These are the activations of a small network on made-up records, seen along a few directions, one row for each record.
Each row is followed by the record's values for the fields H, C, D, E, K, P, M.
A field that a record lacks is left out.
Other fields move the rows too, some of them a lot.
[  0  -4  10  -6  -6   2  -8 -22  22   5  12  12   9  -8  -3   0   0  -2
   2   4  -2  10  20  24   1  11]
<C:c1 K:k1 P:p2 M:m1>
[  1  10   2 -12   6  15  -3   1   2   1   2  16  13 -11   2  -3  13 -14
 -25  -4  -3 -15  10   2   9  -3]
<K:k2 P:p2 M:m1>
[ 16   9  -5  23  -7  10  -7  -6   0  -3   2  21  -2 -20 -16   5   5  -4
   1  16   4  17  25  23   5  14]
<C:c1 K:k2 P:p2 M:m2>
[  7  10   0  11  -6  11 -13 -11   6  -3   2   9  -4 -26  -4  -8   3  -1
  -7  13   5  13  13  20  14  26]
<C:c1 K:k2 P:p1 M:m1>
[  1   3  -6   7  -9  16  -9 -20   9  16   9  34  -3 -13  -9   0   7  -1
   3  17  16   3  10  35   8  23]
<C:c1 K:k1 P:p2 M:m2>
[ -7  -9  -2   1 -35  10  -9 -16  10   4   8  20  10   2  -1   1  -5 -15
   5 -17  16  12   2  14  -6  10]
<H:h2 C:c1 K:k1 P:p2 M:m1>
[-21 -20  21  -7  -7  -7  -3 -13 -15  -2   8 -16  -5   1  17  -3  -2   2
 -17   9  -5  11 -13 -10  19 -17]
<C:c1 K:k2 P:p2 M:m1>
[ -4 -12 -10  -5  24 -18  11 -12 -27  -1   2 -38   8   8  17   4  -9   7
 -18   0 -28   0 -18 -15   1 -39]
<K:k2 P:p2 M:m1>
[-23 -31   6 -13  30 -35  33 -14 -28   8   4 -62 -22   3  44  -7 -10  26
 -15   7 -53  -3 -32 -27   0 -46]
<K:k1 P:p2 M:m1>
[ -3 -20  -1  -5  11 -27  17   1  -8  -4  -9 -36  -4   2  20   2   7   8
  21   1 -24 -16 -12 -18 -10 -21]
<D:d2 E:e1 K:k1 P:p1 M:m2>
[ -4   1   2   2  17  -9  25   8 -34  -1  -8 -24  13  19  10   7  12   5
   0  -9 -10  -1 -32  -3  -2 -28]
<H:h1 D:d2 E:e1 K:k2 P:p2 M:m2>
[-11  -6  22  -2   9  -8  10  -4  10  -3  12 -28   3   4  23   6  11   4
  12  16 -12  21 -22  -5  16 -26]
<C:c1 D:d2 E:e2 K:k2 P:p2 M:m1>
[ 17  37 -34  10 -16  37 -25   5  26   7   2  74  11  -2 -37   5  10 -19
   4  22  17 -17  41  28 -17  54]
<K:k2 P:p1 M:m2>
[ -6  -6   3  -3   9  -7  -5  -8   7  13  22  -6  -7 -16   5   1 -11   9
   4  17  -9  10 -11   2  19   1]
<C:c2 K:k1 P:p1 M:m1>
[ 10  25  -2  21 -12   8 -15   8  11  -4  -3  23 -14 -33 -15  -6  14  -7
  10   7  42   4  18  20   7  27]
<C:c1 D:d2 E:e1 K:k1 P:p1 M:m2>
[-29 -28  27 -25  34 -38  53   5 -41 -26  -7 -92 -14  26  54 -13 -11  33
   9 -15 -56  20 -50 -53   8 -78]
<H:h2 D:d2 E:e2 K:k2 P:p2 M:m1>
[ -5 -15   7   0 -15  -5  -7  -8   6  12   5   7   4   6 -11   5 -19  -7
   6  -5   3  11 -14   0   7  12]
<H:h2 C:c1 K:k1 P:p1 M:m1>
[-29 -12   9  -7  -1 -16   6 -15 -25  -3  26 -24 -14   3  14  -3  -6   1
 -14  15  -2  10 -10 -10  12 -21]
<C:c1 K:k2 P:p2 M:m2>
[-10 -13  16 -14   1  -8  -5 -13 -13   4  16  -5 -13  -3  13  -4   1 -10
 -10  12  17   9  -6  -6   6   4]
<C:c1 K:k1 P:p1 M:m2>
[ 12   3  -5   9 -13   9 -20   5  39  -4   6  22   8 -16 -17  18   3  -8
  25  14  18   3   8  20  -4  17]
<C:c2 D:d2 E:e1 K:k1 P:p1 M:m1>
[-16 -36  10 -16  33 -18  42  -9 -39   1 -13 -74 -12   2  33   3 -16  19
   0 -12 -57   3 -36 -44   7 -53]
<H:h2 K:k2 P:p2 M:m1>
[ -3 -19  21 -20  24 -20  22  -2 -17   6   4 -43   0   6  18   6 -23   1
  15   0 -25  35 -35 -27  25 -31]
<H:h2 C:c2 K:k1 P:p1 M:m1>
[ 15   7  -5  14 -22   6 -18  -2   2  10   4  35  -2   4 -27  11  -1  -9
   6 -12  27  12  12  22  -3  41]
<H:h1 C:c1 K:k1 P:p1 M:m2>
[ -9 -13  12 -12   5 -11   7   2  -4 -14  20 -45  -3  -1   7   6  -3   5
   9  12  -5  18 -11 -20   4 -42]
<C:c1 D:d2 E:e2 K:k2 P:p2 M:m1>
[ 14  21  -8   0 -17  32 -17  16  43  23 -16  47  18  -2 -35  11   3 -20
  10   4  20 -26  16  10 -12  39]
<H:h2 D:d2 E:e2 K:k1 P:p1 M:m1>
[ -3  -5  12 -10  -6   0   7  -5 -22   1  -2  -2  -4  -9  -9  -1  -5 -11
   1 -10  15  18   9   0   8  -5]
<H:h2 C:c1 K:k1 P:p2 M:m2>
[-14  -5  12 -16   7 -25  -5  -7  -3  -2  22 -19 -12   1   2  14  -3   4
 -13  20  -7  14   2   5   5   4]
<C:c1 K:k1 P:p1 M:m1>
[-18 -13   4  -5  18  11   3   4  -6 -12 -17  -8  -2   8  -3  -4   0  23
   3 -10  -4  -2 -13 -13 -13 -10]
<H:h2 D:d2 E:e1 K:k2 P:p2 M:m1>
[ 21  34 -19  12 -27  40 -29  12  28   2 -11  84  -2  -2 -32 -13   3 -26
   8 -18  38  -9  36  24 -14  57]
<H:h2 K:k1 P:p1 M:m2>
[ -4   3   7 -12  23 -22  16  -3 -50  -8   0 -38   4   0  23   4 -14  14
 -13 -14 -22  -7 -18 -26   5 -34]
<H:h2 K:k2 P:p1 M:m2>
[ 10   4 -23  30   8  -4   2  -4   5 -15  -4  17  -2  -7   0 -13  -7   6
  -5   2  -2 -14   5   9   6  15]
<K:k2 P:p1 M:m2>
[-23 -16  20  -2  23 -28   5  -6 -32   0   8 -31   4   8  30  -4   3   2
 -22  -5 -22 -15 -18 -23  10 -39]
<K:k2 P:p2 M:m2>
[-20 -19  36 -20   4 -33  -1  -1 -14  -7  15 -28  -7  -5  20   1  -5   6
 -17   8 -12  12  -6 -19  15 -15]
<C:c1 K:k1 P:p1 M:m1>
[-22 -27  20 -32  27 -36  47 -10 -50  -4  -5 -77  -8   1  49  -3 -17  21
   5 -13 -53  -2 -18 -42   2 -67]
<H:h2 K:k1 P:p2 M:m2>
[  5  20 -20   9  -8   9 -13  11  19  -4 -18  39 -18  -1 -17  -9  11  -5
  15  14  19  -5  18   0 -17  24]
<D:d2 E:e1 K:k1 P:p1 M:m2>
[  1  -6  11  -3  -9   5  -8 -17  14  -7  23   7  12  -8   5   2  -1   8
   2  10  -5   3   8  17  -3  22]
<C:c1 K:k2 P:p1 M:m1>
[  4   5 -10  31 -16  11 -17   4  13  -6   2  20  -4 -15 -18  18  -1  -3
  -5   7  12  17  21  19   4  20]
<C:c1 K:k2 P:p2 M:m1>
[  2  -7  -3   5  -5  -4  -4 -10 -11  -1  15  -1  -8 -10   7  -1  -3  -7
  12  12  -4  17 -20 -13  18 -12]
<C:c2 K:k2 P:p1 M:m2>
[  6   0  14  19  -3  16  -5  -7  -1   4  -1   8  -4  -2 -13  15 -11 -10
   8  -7  17  15  11   0   7   7]
<H:h2 C:c1 K:k2 P:p2 M:m2>
[ -1 -15   1   5  16 -26  12   1  -9   3  -7 -28   3  10  12  -3 -28   8
 -11 -20 -19 -11 -17 -15  11 -13]
<H:h2 K:k1 P:p1 M:m1>
[ 18  34 -28  30 -17  38 -31  23  42 -14  -8  67   8 -11 -34 -13  13 -12
  -4  -5  38 -11  26  29  -4  27]
<D:d2 E:e1 K:k2 P:p2 M:m1>
[-22 -20  -2 -11  14 -14  25  -5  -5   6   6 -41 -28   7  22   6   8  -4
  -8   3 -41  -3 -13 -36   5 -23]
<K:k2 P:p2 M:m1>
[-20 -18   2  -2  18 -23  42   2 -28 -10 -26 -54 -10  27  19 -15   1  21
   3 -13 -30  18 -35 -22   4 -28]
<H:h2 D:d1 E:e1 K:k2 P:p2 M:m1>

Here are new rows. What are their fields?
[ -9 -15  10 -11 -13 -14   0  -9 -18  -2   3  -6  -2  -2  11  -2 -14   4
 -13  14  -9  19  -7  -1  10 -25]
<C:c1 K:k1 P:p2 M:m1>
[  2   8  23  -2 -18   5  -1   4  10 -10   4   9  11 -17  -9   6   8  -3
  16 -10  27   4  25  13  -8   3]
<H:h2 C:c1 D:d2 E:e1 K:k1 P:p2 M:m2>
[ 14  -4  -6  22 -12   9 -15  10   2   3  11  24  -8 -11 -17  13   6  -9
   6  -1  21  17  24  22   1  18]
<C:c1 K:k1 P:p2 M:m2>
[  6   7  18 -12  -8  -8  -4   7   2 -12 -12  -6  -1  -5 -22  15  -1   0
   0   0  20  13  12   8  -2  13]
<H:h2 C:c1 D:d2 E:e1 K:k1 P:p1 M:m1>
[ -4 -12   4 -15  14  -1  32  -4 -14  22  -6 -26 -12  10  10   1 -16  11
  10   1 -30  -9   0 -23  -2 -19]
<H:h2 K:k1 P:p2 M:m2>
[ -4 -16   2   8  16 -11  16   6  -9   1  24 -15   3  -2   6  14   1  -1
  19  17 -12  25 -20 -15  18  -3]
<C:c2 K:k2 P:p1 M:m2>
[ 11  -8  -5  -4   7   2  -8  -5   6   8   8  -5   2  -6  -8   7 -21   1
  13  20  -3  16   2   7  11   1]
<C:c2 K:k1 P:p1 M:m1>
[  4  -8  -5  -6  22 -13  22  -1 -23  -7 -21 -28 -22   2  16  -6 -17  32
   1 -15 -29   6 -10 -10  -3  -5]
<H:h2 K:k1 P:p1 M:m1>
[ -3 -12 -11 -12  18 -13   9  -7 -36  -1   4 -37   5   0  23  -3   2   4
 -15  -9 -29   4 -28 -16   6 -45]
<K:k2 P:p2 M:m1>
[  9   8  12  -5 -10   6   7 -12   0   0  14  -1  11 -15   1  -4  -7   3
  14 -11  11  13  30  14  -7   0]
<H:h2 C:c1 K:k1 P:p2 M:m2>
[  5  15  -5  -6  -2   1 -10  15  10  -1   0  24  10   1 -12   7  15 -26
 -11  12  22 -22  21   5  -7 -10]
<D:d2 E:e1 K:k1 P:p2 M:m2>
[ -4   8  -5   4   0  24  -9   9   0   5  -9  24   1  -5  -8 -11  15   1
  14  12  11  -7   6 -19 -19  -5]
<D:d2 E:e1 K:k2 P:p2 M:m2>
[ 13  26 -13  14 -19  28  -8  11  47  -7   7  36 -12   2 -10  -9  25   0
  -4   0   9 -17  22  22 -10  26]
<D:d2 E:e1 K:k2 P:p2 M:m1>
[ 16  13 -12   2  -2  18 -28   5  32  10  -1  48   8   3 -16  12  11 -29
 -15  -6  17 -22  19  24  -2  39]
<K:k1 P:p1 M:m1>
[  2  -8  -5  20   8 -16  11   4  -2   6 -13 -11   0   9  -4   2 -10   3
 -18 -28  -6  -6   0   4   4   1]
<H:h2 K:k1 P:p2 M:m1>
[ 22  27 -32  18 -21  48 -33   8  49  13 -11  92  12  -3 -42 -19   8  -9
  -4   6  31  -9  54  45 -15  60]
<K:k1 P:p2 M:m1>
[-21 -25  12 -10  18 -29  25  -1 -27 -11 -15 -40 -21  19  25  -1 -18  29
  -9 -18 -39   7 -16 -21   1 -32]
<H:h2 K:k1 P:p2 M:m1>
[ -6  -8  12 -22  -9 -14   4 -11 -21   1   5 -14  -1  10   1   8 -22   8
 -10   5  -6  16 -11   0   3  -3]
<H:h2 C:c1 K:k1 P:p1 M:m1>
[ 11  12 -11   0  12   0  -1   0 -13   2 -22   2  11 -12   0  10 -10   3
  -9 -13  -7  -9  -1  12   0   6]
<H:h2 K:k1 P:p1 M:m1>
[-26 -30  13  -1  27 -34  25 -21 -28   6  -3 -57 -19  20  40  -4  -6  14
  -9   6 -45  -8 -22 -34   7 -39]
<K:k2 P:p2 M:m2>
[ -6  -4  19   3   6  -4  -9 -12   8  -7  13   3  -7  -9  -7  13  10 -15
  -8  18  11   5  18   5   1  28]
<C:c1 K:k2 P:p1 M:m2>
